These are the activations of a small neural network, seen along a few directions. Each row is one input.
Each table varies a few parts of the input and shows all the possible inputs, shuffled.
A made-up example of a description, with smaller parts first: one of 2 separate values, together with either a single point or one of 11 places along a line or (one of 5 places around a ring, together with one of 6 places along a line).
Shared parts are said once, and a part with two or three values counts as separate values.

Other details of the inputs vary at random and push rows far along two fixed directions, the same in every table; ignore that.

Table:
r1: [ 0 -4 -1  2  1 11  1  5 -7  1 -2  1 -3  4 10]
r2: [-1 -7 -6 -5  1 -1  3  5  2 -7  4  3  5 -5 -7]
r3: [ 3 -3  0  4  1 14  2 -1 -3 -2 -4  0 -3  4  8]
r4: [-6 -4  1 -2  3  5  4 -6 -1  2  1 -5  6 -5 -5]
r5: [ 4 -4  2 -6  5  0  0 -7  6 -3 -2 -3  2 -2  2]
r6: [-7 -1  0 -3  1  7  3  2  1  5 -1  1 10  0  1]
r7: [-3 -8 -7  0  2  3  5  1 -2 -1  1  3  5 -4 -9]
r8: [ -1  17  33  52 -12 -42  -7   7   5  22   0  24 -26 -15  -5]
r9: [-4  0  1 -1  1 10  3 -4  5  3 -3  0 10 -1  0]
r10: [-3 -4  3 -7  2  0  2 -2  3 -5  4 -6  6 -6 -3]
r11: [  9  80 -59  -4 -36 -26 -11  -5 -23  -8  10 -41 -14  41  -9]
r12: [ -1  19  34  53 -17 -41  -9   2  13  22  -9  25 -16 -13  -1]
r13: [  1  -4   0  -2   6   5   2 -10   3   3  -4  -3   2  -2   1]
r14: [  4  17  37  48 -16 -46 -12   6   9  14  -1  19 -26 -15  -5]
r15: [ 3 -4  0 -2  6  4  1  6 -6 -9  4 -2 -6 -1  6]
r16: [ -3  20  34  48 -16 -48  -6  10  11  14   4  21 -13 -20  -8]
r17: [-4 -1  2 -7  1  2  0  6  4 -1  1  0 11  0  2]
r18: [ 1 -2  3 -5  1  3  2 -5  7 -5  2 -4  8 -5 -2]
r19: [ 6 -5  1  5  3 12  4 -5 -4 -3 -2 -4 -5  0  5]
r20: [ 6 -2  4 -6  4  6 -4 -1  5 -2 -1  1 -2  6  6]
r21: [ 2 -4  1 -8  8  1 -1  3 -1 -2  5  0 -6  1  2]
r22: [-3 -6 -6 -2 -3  6  2  4  0  2 -4  5  9  0 -4]
r23: [ 0 -6  2 -3  5  6  0 -5 -3  4  0 -4 -8  0 -1]
r24: [-1 -4 -1 -9  8 -4  1  1  1 -2  3 -1  1 -2  2]
r25: [-7 -4 -1 -7  5  0  2  0 -6  6 -2  2  3  1  3]
r26: [-1 -3  0 -4  4  8 -2  2 -2  7 -2  3 -3  5  6]
r27: [-6 -2  2 -9  2 -1  2  6 -1 -2  4  1  9 -2  0]
r28: [-9 -2  0 -5  2  3  4  3 -5  5  2  1  9 -1 -2]
r29: [ 3 -5 -3 -4 -4  5  0  1  9 -7 -3  4  9 -1 -3]
r30: [-3 -4  0 -7  5  5  0  3 -8  7  1  3 -5  3  3]
r31: [ -4  -4   1 -11   5  -5  -1   4  -2   0   1   1   3   1   4]
r32: [-7 -3 -1 -2  6  4  6 -1 -2  3  4 -1  7 -4 -4]
r33: [ 5 -7 -3 -3 -3  3  1 -3  7 -8  0  1  6 -5 -6]
r34: [  9  -4   3   0   3   8   1  -1  -1 -10   0  -4  -4   0   6]
r35: [ 7 -3  2  0  1  9 -1  2  1 -9 -1  0 -2  4 10]
r36: [  5  -6   3  -1   3   5   0   1  -5 -10   2  -6  -6  -2   4]
r37: [-5 -5 -3 -4  9  0  4 -3 -3  5  1  0  0 -1  1]
r38: [-1  0  3 -5  0  5  1 -1  9 -4  0  0 10 -1  2]
r39: [ -2  -5  -1  -1   2   8   3   6 -12   0   0   1  -5   2   7]
r40: [ -3 -10  -5   0  -1   4   2  -4  -1  -2  -1  -1   5  -5 -10]
r41: [ 0 -6 -4 -6 -3  2  0  8  5 -5 -2  5  9  0 -3]
r42: [ 0 -5 -5  1 -3  9  2 -2  5 -1 -6  4  8 -1 -5]
r43: [-2 -2  1  0  2  8  4 -9  4  2  0 -3  7 -5 -3]
r44: [  0  -4   3 -10   5   1  -3   6  -4   0   3   2  -4   3   4]
r45: [-4 -6  0 -4  6  2  1 -8 -1  3 -3 -4  0 -2 -1]
r46: [ 2 -2  2 -7  4  2 -2 -3  8 -2 -4  0  4  3  6]
r47: [ 8 -4  4 -6  5  5 -2 -5  4 -3  1 -3 -5  1  2]
r48: [ 4 -4  2 -1  6  9  1 -8  1  3 -2 -2 -6  1  1]
r49: [ 2 -7 -5  2 -2  8  3 -7  3 -2 -3  1  6 -5 -8]
r50: [-1 -3  1 -9  4 -1 -2  3  3  0 -2  1  5  3  7]
r51: [ 2 -2  1 -2  4 11 -1 -4  2  4 -4  2 -4  5  5]
r52: [ 4 -3  1 -2  1  7 -3  9 -4 -6  0  0 -1  4 10]
r53: [-3 -7 -4 -8 -2 -2  1  8 -1 -6  1  5  8 -2 -5]
r54: [ 2 -3  2 -8  4  4 -5  5  1  0  1  2 -2  6  7]
r55: [ 0 -9 -3 -5 -2  0  0  0  3 -8  1 -1  5 -6 -8]
r56: [-5 -8 -6 -3 -2  3  3  5 -5  1 -1  5  8 -1 -7]
r57: [ 0 -5 -2  2  5  8  5  2 -9 -2  3 -1 -7  0  5]
r58: [ 1 -7  0  3  2  9  3 -2 -8 -3  0 -5 -7 -1  3]
r59: [  8  78 -59  -7 -34 -34 -11 -19 -12  -4   7 -47 -11  37 -16]
r60: [-4 -3 -2 -5  4  3  0  0  0  7 -5  2  4  3  5]
Description of these inputs: one of 2 separate values, together with one of 5 places along a line, together with one of 6 places around a ring.
- Changing only the choice among 2 separate values turns r57 into r15. The same change can be made to r6. Which row results? => r17
- Changing only the choice among 2 separate values turns r9 into r38. The same change can be made to r45. Which row results? => r59
- Which other rows does r51 become when the choice among 2 separate values takes its other values? List them by row number. => r20
- Which other rows does r53 become when the place on the line of 5 takes its other values? List them by row number. => r11, r27, r31, r44
- Which other rows does r30 become when the place on the line of 5 takes its other values? List them by row number. => r25, r28, r39, r56
- A walk changes only the place on the ring of 6. It starts at r2 and steps to r53. List the rest of the walk in order. => r41, r29, r33, r55

Table:
r61: [ 10 -43  35 -16  25  19  -2   5  19 -13  -3  15   2 -13  20]
r62: [ 19  29   4  27 -22 -30 -11   4   2 -14   6  -6 -24   2  -4]
r63: [ 16  32   8  21 -15 -36 -12  -3   7  -8   6  -8 -24   2  -1]
r64: [ -6  34  -2  21 -18 -32  -8  20 -13  13   4   8 -13  11   3]
r65: [ -5  31  -7  25 -30 -34  -3   0  13   6  -1   6  14  -5 -24]
r66: [-12 -53  26 -11  27  20   8  26 -14   0   4  25   0 -17  13]
r67: [ 20  20 -77 -77   3  50   1 -15 -12 -43   9 -58  16  48   8]
r68: [ -3  26 -12  31 -35 -31  -2   5   6   0  -2   8  12  -6 -27]
r69: [  4  35   2  34 -16 -16  -6 -17   1  23  -8  -2 -20   8  -1]
r70: [  4  31   1  36 -12 -19  -2 -19  -6  18  -2  -8 -26   2  -6]
r71: [ 14 -44  22  -5  13  26   1  15   7 -26  -2  15   1 -13  16]
r72: [-10 -45  16  -9  18  22   7  30 -15  -3   0  26   5  -9  15]
r73: [-15 -53  33 -16  36  15   7  20  -9   6   3  24   1 -19  17]
r74: [  6  34  -1  40 -21 -11  -3 -11  -3  17  -7  -1 -19   7  -2]
r75: [  0 -50  23   7  24  40  12  -6  -5   2  -6  13  -5 -19   7]
r76: [ 14  37  13  15 -13 -38 -15  -7  15   0   2  -8 -18   6   5]
r77: [-10  33   0  15 -20 -43  -5 -11  19  15  -1  -1  13  -6 -22]
r78: [ -6   9 -79 -82   5  42  10 -23  -2 -20   4 -47  46  32 -17]
r79: [-17 -46  36 -23  37  12   3  16  -2  14   0  22   6 -13  22]
r80: [  1  36   6  30 -10 -21  -6 -23   2  26  -6  -8 -20   6   0]
r81: [ -7  35   1  15 -13 -37 -11  14  -9  20   3   7 -14  13   4]
r82: [ 10  24 -97 -60  -3  68  12 -27 -32 -23   1 -62  11  52  -2]
r83: [-14 -58  28 -12  24  13  13   0  18  -1  -2  22  28 -36 -10]
r84: [-11 -57  21  -7  16  19  13   7  12  -7  -1  23  28 -34 -14]
- What do these inputs look like to the network? => one of 4 separate values, together with one of 6 places around a ring
- Which other rows does r71 become when the choice among 4 separate values takes its other values? List them by row number. => r68, r72, r82
- Which other rows does r83 become when the choice among 4 separate values takes its other values? List them by row number. => r63, r70, r73

Table:
r85: [  1  47  17  56 -39 -69 -14  15  12  10   2  18 -13  -9 -16]
r86: [ 10 -12  10  -3   8  15  -1  -3   7  -8  -2   1  -4   0  10]
r87: [ -1 -12   6   0  10  17   4  -4  -3   7  -5   3  -2   0   8]
r88: [  2 -13   9  -8  13   9  -1   8  -8  -3   2   3 -11   2  15]
r89: [ -2 -13   8  -7  14  10   1   8 -12   2   2   3 -10   3  15]
r90: [ -5 -16   0   3   5  16   8  -4  -4   4  -3   5   5  -7  -5]
r91: [  4 -13  10  -9  13   8  -2   9  -7  -5   2   2 -11   2  16]
r92: [  4  50  23  56 -34 -67 -15  -3  18  16   0  10 -18 -10 -15]
r93: [  8 -12   9  -3   8  15  -1  -3   5  -6  -3   1  -4   0  10]
r94: [ -2 -13   8 -11   9   3   2  -6  11  -2  -1   0  11  -8  -2]
r95: [ -3 -17   0   3   5  16   8  -4  -3   2  -3   4   5  -7  -4]
r96: [-12 -15  -1 -10   3   3   4  11  -1   2   1  10  16  -6  -5]
r97: [  4 -17   3   1   3  14   4  -3   4  -8  -2   1   4  -8  -2]
r98: [ -3 -12   5   0  11  18   4  -4  -4   9  -4   4  -1   0   8]
r99: [  2 -12  10 -12   8   3   1  -6  14  -7   1  -1  10  -8  -1]
r100: [  4 -13   8  -2   9  16   1  -4   2  -1  -4   2  -3   0   9]
r101: [  6 -17   4   1   3  14   3  -3   5 -11  -2   1   3  -8  -2]
r102: [  1  68 -92 -45 -29  -3  -3 -12 -21 -16  11 -55  16  49 -20]
r103: [ -5 -15   2 -11   3   1   2  11   5  -8   2   8  15  -7  -3]
r104: [  9 -13  11 -10  13   7  -3   9  -3 -10   4   2 -12   2  16]
r105: [ -6 -15   1 -11   3   1   2  11   3  -6   1   8  16  -7  -3]
r106: [ 10  49  24  57 -29 -62 -18  12   0  13   3  12 -40   1   2]
r107: [-11 -13   4  -9  11   5   5  -6   4  11  -2   3  11  -7  -5]
r108: [  0 -13   9  -8  13   9   0   8 -10   0   2   3 -10   2  15]
r109: [ -4 -12   8  -7  14  11   1   8 -13   4   2   4  -9   3  14]
r110: [  6 -13   9  -2   8  15   0  -3   3  -3  -4   1  -3   0  10]
r111: [-10 -16   0 -10   3   3   4  11   0   0   1  10  16  -6  -5]
r112: [  2 -17   2   1   3  14   5  -3   2  -6  -3   2   4  -8  -3]
r113: [  8 -17   5   0   2  13   3  -3   7 -13  -1   0   3  -8  -2]
r114: [  9  67 -92 -33 -28  10   0 -26 -22 -16   7 -61   4  48 -19]
r115: [ -9 -13   4  -9  10   5   5  -6   6   8  -2   3  11  -7  -4]
r116: [ -2  50  22  60 -27 -58 -14  12 -10  27   2  14 -37   1   0]
r117: [ -2 -17   1   2   4  15   7  -4  -1  -1  -3   3   5  -8  -4]
r118: [-14 -15  -1 -10   4   4   5  11  -3   5   1  11  16  -6  -6]
r119: [  2 -13   7  -1   9  16   2  -4   0   2  -4   2  -3   0   9]
r120: [  0  49  21  56 -33 -67 -13  -3  15  21  -1  11 -17  -9 -16]
r121: [ -6 -13   6 -10  10   4   3  -6   8   3  -1   2  11  -8  -3]
r122: [ -7 -13   5  -9  10   4   4  -6   7   6  -2   2  11  -7  -3]
r123: [  9  71 -87 -36 -22  12  -3 -26 -24  -9   5 -61  -2  56  -7]
r124: [ -1 -15   3 -12   2   0   1  11   8 -13   3   7  15  -7  -2]
- What do these inputs look like to the network? => one of 5 places along a line, together with one of 8 places along a line
- Changing only the place on the line of 5 turns r124 into r113. The same change can be made to r96. Which row results? => r95
- Changing only the place on the line of 5 turns r93 into r101. The same change can be made to r100. Which row results? => r112
- A walk changes only the place on the line of 5. It starts at r118 and steps to r107. List the rest of the walk in order. => r90, r98, r116
- Which other rows does r89 become when the place on the line of 5 takes its other values? List them by row number. => r111, r117, r122, r123
